136	131	128	135	139	123	125	150	124	128
The entry just left of 135 -> 128
The entry just left of 124: 150

Read these off the array that follows. Counting starts at 1.
1) Report the entry directly above 113.
2) Report the entry in the top-right corner.
3) Report the entry in row 3 and column 2.
4) Report the entry in the bottom-right corner.
5) Report the entry in row 2 and column 1.
6) Report the entry in row 1 and column 1.
7) Report the minimum.
[[143 123 136 133 130 127 132]
 [125 114 134 137 127 124 137]
 [126 138 120 122 127 132 119]
 [134 120 136 138 122 128 140]
 [123 139 120 126 128 132 121]
 [134 123 134 126 129 123 132]
 [123 117 131 119 132 113 130]
 [142 125 136 127 128 125 131]
 [127 118 134 132 130 121 134]
 [104 128 118 135 130 129 127]
 [143 128 134 121 126 123 126]
 [130 123 132 124 129 123 131]]
1) 123
2) 132
3) 138
4) 131
5) 125
6) 143
7) 104
